Each row below holds a small network's activations on one input, seen along a few directions.
Each table varies a few parts of the input and shows all the possible inputs, shuffled.
Descriptions start from the smaller parts, as in this example, which fits no table here: values(3) and (point or ring(11) or (ring(5) and line(6))).
Shared parts are said once, and a part with two or three values counts as separate values.

Other details of the inputs shift rows strongly along three fixed directions, in all tables alike. That doesn't count.

A family of inputs:
R1: [ 25  56 -12  -8  11 -19  13  70  32  46   3  23]
R2: [-17 -63  43  17 -34 -12  11 -20   5  22   4  51]
R3: [ 28 -55  49  26 -52   2 -23  14  -5  -6  15  19]
R4: [ -8 -44  -9 -34  44  27  35  -2  27 -47 -11 -77]
R5: [ 35 -67  22  13 -41 -23 -27 -22 -14  19  15  23]
R6: [-12  52 -39  19 -29  48 -28 -54 -37 -21  -5   0]
R7: [  6  47 -10   0   9  -6  23  63  15  64   9   4]
R8: [-46  81  -1   9 -41 -15 -35 -48 -28 -46  -4 -40]
R9: [-20 -65  39  15 -29 -18  11 -20  -4  15  17  55]
R10: [ 13 -45 -59 -12  56 -19  33   5  39 -46 -35 -21]
R11: [-18 -28   2  46 -24  31  27 -14  -4 -80 -26   2]
R12: [-23 -69 -41 -34  59  16  18  -1   8 -28 -24 -46]
R13: [ -2 -41  62  13 -43 -23  35 -22   1  -3  27  27]
R14: [ 13 -52  50  38 -50   4   2  13  -3  -1  18  24]
R15: [-27  74 -15  33  -2  26   5 -37 -53 -38 -11  19]
R16: [-18 -77  14 -20  40 -13  26  29  47  42  15   4]
R17: [-26  62  39  42 -38 -53 -50  -9 -34  31  22  15]
R18: [  0  62 -13  11  -8  32 -39 -37 -66 -38 -11  -1]
R19: [ 15  50  48 -15 -58  17 -42 -21 -22  30  45  16]
R20: [-13  38 -28  -3   9 -63 -38  23  16  72  17 -32]
R21: [  6  51  38  27 -34   6 -20 -11 -44  45  20  38]
R22: [-40  34 -13 -24  17 -51 -44  26  13  69  19 -21]
R23: [-21 -39 -11   6  -5   4   5 -42   0 -79 -29  36]
R24: [  5 -62 -57 -15  52   3  25  -3  11 -23 -26 -57]
R25: [-33 -22  -1  50 -35 -28 -17 -14 -11 -83 -35 -37]
R26: [-14 -35 -13 -25  42   9  60  -3  32 -45 -31 -61]
R27: [ 16 -37  61  36 -11 -26  10   2  17 -16  10  58]
R28: [ 21 -64  27  26 -44 -15  -2 -23  -4  31   7  24]
R29: [  4  54 -39 -58  34  26 -10  -1 -13 -15  -2 -66]
R30: [ 13 -71 -10  -3  32 -41  38  26  35  47  10  -3]
R31: [ 22  33  11 -22  36   2 -31  40  -4  62  27 -13]
R32: [-16  65 -13  23  -6  34 -14 -38 -65 -34  -7   4]
R33: [ 13  59  13 -39  18 -13  12  36  43  40  34   9]
R34: [ -3 -42 -12 -35  39  17  41  -4  21 -40 -26 -77]
R35: [  8  34 -29  -8  15 -14  12  22  17  83  12   6]
R36: [ 12 -50 -18  13 -18  27 -28 -49 -12 -54 -22 -19]
R37: [-32  67 -28   1 -15  40 -27 -43 -12 -48 -13  45]
R38: [  3  45 -14  -2  15 -13  23  63   7  58  22   8]
R39: [  7  56 -35 -56  28  32 -10  -2  -4 -10 -14 -69]
R40: [ 6 37 10 -9 39  5 -5 38 -2 66 31 -8]
R41: [ 14 -61  31 -34  22 -24  36  25  25  27  26 -35]
R42: [-26 -68 -33 -31  59  31  11  -1  23 -28 -21 -50]
R43: [ 12 -38  -6  21 -29  21 -11 -14 -31 -79 -28 -16]
R44: [ 40 -67  14 -13  12 -18   4  62  26  28  -5 -28]
R45: [ 15  55   4  22 -45  -8 -25 -18   3  30  25  71]
R46: [  5 -56  29  37 -35 -14  11 -21  13  19  18  40]
R47: [ 21  56   0  21 -50 -17 -19 -19  -2  36   9  71]
R48: [-16 -28  12  41   4  13  32 -34 -18 -64 -38   1]
R49: [  3  70 -64 -11  39   9  18  42  11 -35 -24 -11]
R50: [ -9  86 -11  -6 -27  17   4 -42 -19 -62  -4  20]
R51: [ -5 -40  69  15 -43  -7  28 -21  15  -4  29  23]
R52: [ 19  60   9 -40  13 -22  19  34  38  47  19   8]
R53: [ 15  39 -75 -32  32  27 -27  -6  -8   8 -28 -52]
R54: [-10 -57  -5  -7 -17  30 -28 -49 -21 -54 -35  -8]
R55: [ 14  36 -13 -11  11  -4   4  62  -5  62  26  -7]
R56: [  2 -55  40   9 -33 -25   0 -13  22   2  -2  70]
R57: [ 17  54  -1 -10  45 -33  10  47  12  44  18  29]
R58: [ -5  85 -12  27  -6  20  -6 -31 -29 -52 -30  34]
R59: [ 35 -69  28 -16  44 -26   3  42  17  36  -3 -28]
R60: [-30  75  -7  35  -3  41  -1 -36 -39 -38  -8  16]
R61: [ 21 -35  47  40 -44 -17  11  22  25 -24   8  59]
R62: [ -3  54 -56 -12  28  37   9  33  -9  -7 -27 -49]
R63: [ -6 -72  44   7 -38  -3  -8 -22  -6  26   9  35]
R64: [ -7 -71 -42 -47  57  14  -7   0   7 -33 -28 -52]
R65: [  1  17  -9 -49  23  14 -45  26   7  73  29  -4]
Each input here is: values(5) and (point or (values(3) and line(4))).
Q: The inputs of R41 and R55 match in every part but the values(5) part. If R8 is changed in the same way as R41 into R55, which row does it become?
A: R25
Q: The inputs of R60 and R46 match in every part but the values(5) part. If R15 is changed in the same way as R60 into R46, which row does it become?
A: R30
Q: List by row number the other rows that have the values(5) part in common with R42.
A: R2, R9, R12, R16, R22, R23, R37, R54, R56, R63, R64, R65
Q: Change only the values(5) part in R58. List by row number the other rows that result.
A: R1, R47, R52, R56
Q: Change only the values(3) part in R29. List by row number the other rows that result.
A: R19, R39
Q: Change only the values(5) part in R2. List by row number the other rows that result.
A: R7, R26, R35, R48
Q: Change only the line(4) part in R49. List by row number the other rows that result.
A: R38, R43, R55

A family of inputs:
R66: [  8 -38  21  14 -19  12  -4  -1  -3  -2   0  -9]
R67: [ -2  -2  18  17 -31  -6   3 -22   5 -38  -4  11]
R68: [ -2  23   8   0 -19  -3   0 -14  10  -4   8  18]
R69: [ -5 -12   5 -17   9  21  -1 -25  -8 -28 -10  -9]
R70: [ -9  20 -15  10   1  10   6   0  -7 -35 -18 -12]
R71: [-14  -1 -21 -13  22   9  13   6   4  -8 -12  -3]
R72: [ -7  17   8   6   3 -15   5  10   2  16   8   5]
R73: [ 13 -12  20  -5 -12 -11   7   4  24  20  16  28]
R74: [  1 -75   1  -9   8   2  18 -14   8 -27  -3 -21]
R75: [ -7 -32  -9  -1  -3 -11   3 -24   4 -15 -19 -12]
R76: [ -4  20   0   5  -9  16 -13   1 -10   6   0 -23]
R77: [  9  21  23  17 -34 -10  -6   3  -4   5  11  26]
R78: [15  0  0  4 21 -4 11 15  7 30  9 12]
R79: [ 11  10 -20 -27  18   7   0  20  -2  36  18 -16]
R80: [ -4  31  -1 -37  29   2  -6   9   4  27  10 -17]
R81: [  2  -6  13  -5   2   8  -6 -13 -12 -36 -13 -19]
R82: [ -3  32  15  26 -44   9 -16 -10 -33  -5   4  42]
R83: [ -7 -51  16   5   2  -3   7   0  13 -11  -5 -33]
R84: [  6  -2  -2  -4  12 -21 -25  25   8  30  10  -5]
R85: [  8  13 -22 -14  27  -5 -25  30   6  31   6  -9]
R86: [ -6  32 -16  18  -5  24  -1 -14 -24 -36 -17   4]
R87: [-6 26 -1 13 10 -8  5 -3 -4  2  3 -2]
R88: [  3 -22  -1   6   1   8  14   3   4 -15  -9  10]
R89: [ -6   5  11 -14   2  -3  -5  16  12  56  22 -11]
R90: [ 20   1  20  -2 -24  -7 -12  12 -14  41  32  12]
R91: [  7  -2   7  10 -11   0   6  12  -3  -2   1  14]
R92: [-16  32 -30 -19   7  17  -4 -17 -15  -8   3 -27]
R93: [15 -8 11  1 -9 -4  7 13 12 16 10 24]
R94: [ -3 -28  16   2  -5 -15  16  -1  21  -8   3   8]
R95: [-16 -23 -29   0  13  16 -16 -28  -4 -45 -22  -9]
R96: [ -6  17 -21  -7  15  13   4  11  -6  -1  -9   5]
R97: [-13 -41  22  23 -33 -10 -25 -37  -9 -27  -1  27]
R98: [ -4   8  14  15 -19  -9  -3   8 -12  -1   0  16]
R99: [ -9  -2  12  16 -30  10   3 -23 -10 -17   0  33]
R100: [  6  25  16  -8 -16  20 -19 -18 -24   2   6  18]
R101: [ 13  32 -10  -2  -5  10  -1   6   4 -10  -2   5]
R102: [-14  24  -5   4 -22  35 -16 -29 -20  -3   0   0]
R103: [-16   5 -21  -9  34   1  18   4  11  -9 -12 -18]
R104: [ 11   5   1   8 -10   5   4   6   2 -13  -2   9]
R105: [  6 -31   9  11   3   1  14   4   4  -3  -4  15]
R106: [ -4 -64  18  12  -3 -28 -12  -4  12 -16  -2  -2]
R107: [ 14 -10 -26 -18  20  -6   0  13   9  30  -9 -12]
R108: [ 16 -55  22 -12  18   0   7   5   6 -23 -10 -19]
R109: [ 12 -19  16  -8  -2   5  -5  22  10  52  19  -1]
R110: [ -5  38   7 -20   9   3 -13  -3 -11   4   6 -14]
R111: [ -9   7 -38 -13  22  -5   0  -6   3 -14 -25 -41]
R112: [ 11 -27 -22  -2  10  -2   1  -2   0 -15 -24 -23]
R113: [-11   8   8   1   0 -18   3  17   1  15   5   6]
R114: [ 12 -31  20  20  13 -22  16  13  10   3   2  -2]
R115: [ -1  30   8   2 -12 -13   0   8   7  13  13  10]
R116: [  1 -33  17  21  -3 -12  14   3   1 -24 -10   0]
R117: [ -3  37  -3   0 -18  10  -4  -9  -3   8  11  28]
R118: [ 10 -41  -1  -4  13 -11 -15  12  12  16   3   8]
R119: [ 2 28 -5  0 17  0  5  3  1 34 13 15]
R120: [-12   4  -5   2   7  -6  12   6   6 -15  -6 -10]
R121: [-20   8 -25  -8  21  10  17  -5   7 -30 -17 -18]
R122: [ 18  -1  22  11 -35   1  -1  -8   5   1  11  39]
R123: [  1  18 -34  -6  10  -2  -7  -3  -7 -10 -24 -31]
R124: [-16  50   7  29 -29  10 -10 -42 -28 -11   5  32]
R125: [  3 -21   8 -12   3 -19   4  10   4  19  19 -21]
R126: [-11  33 -34 -18  40  14  12  14   7  13  -6 -12]
R127: [ 12  -4  17  -1 -19 -12  -7   6 -12  20  22  -4]
R128: [-29  31 -15   6  -8  15  -1 -24 -19 -33 -15   7]
R129: [ 13  41 -11 -14  14  -7   2  28  19  16   6 -11]
R130: [ -3 -19 -40 -20  29   4   7  -7  11  -6 -25 -29]
R131: [ 24 -22  27  15   7 -24  11  27  10  42  19  19]
Q: The inputs of R83 and R89 match in every part but one. If R120 is changed in the same way as R83 into R89, which row does it become?
A: R121
Q: Describe the family of inputs behind these rows.
A: ring(6) and (values(5) or line(6))
Q: A walk changes only the ring(6) part. It starts at R81 and steps to R108. List the rest of the walk in order.
A: R100, R69, R80, R110
Q: Change only the values(5) part in R95. List by row number the other rows that result.
A: R69, R74, R102, R130
Q: Change only the ring(6) part in R123. List by row number the other rows that result.
A: R75, R107, R111, R112, R130
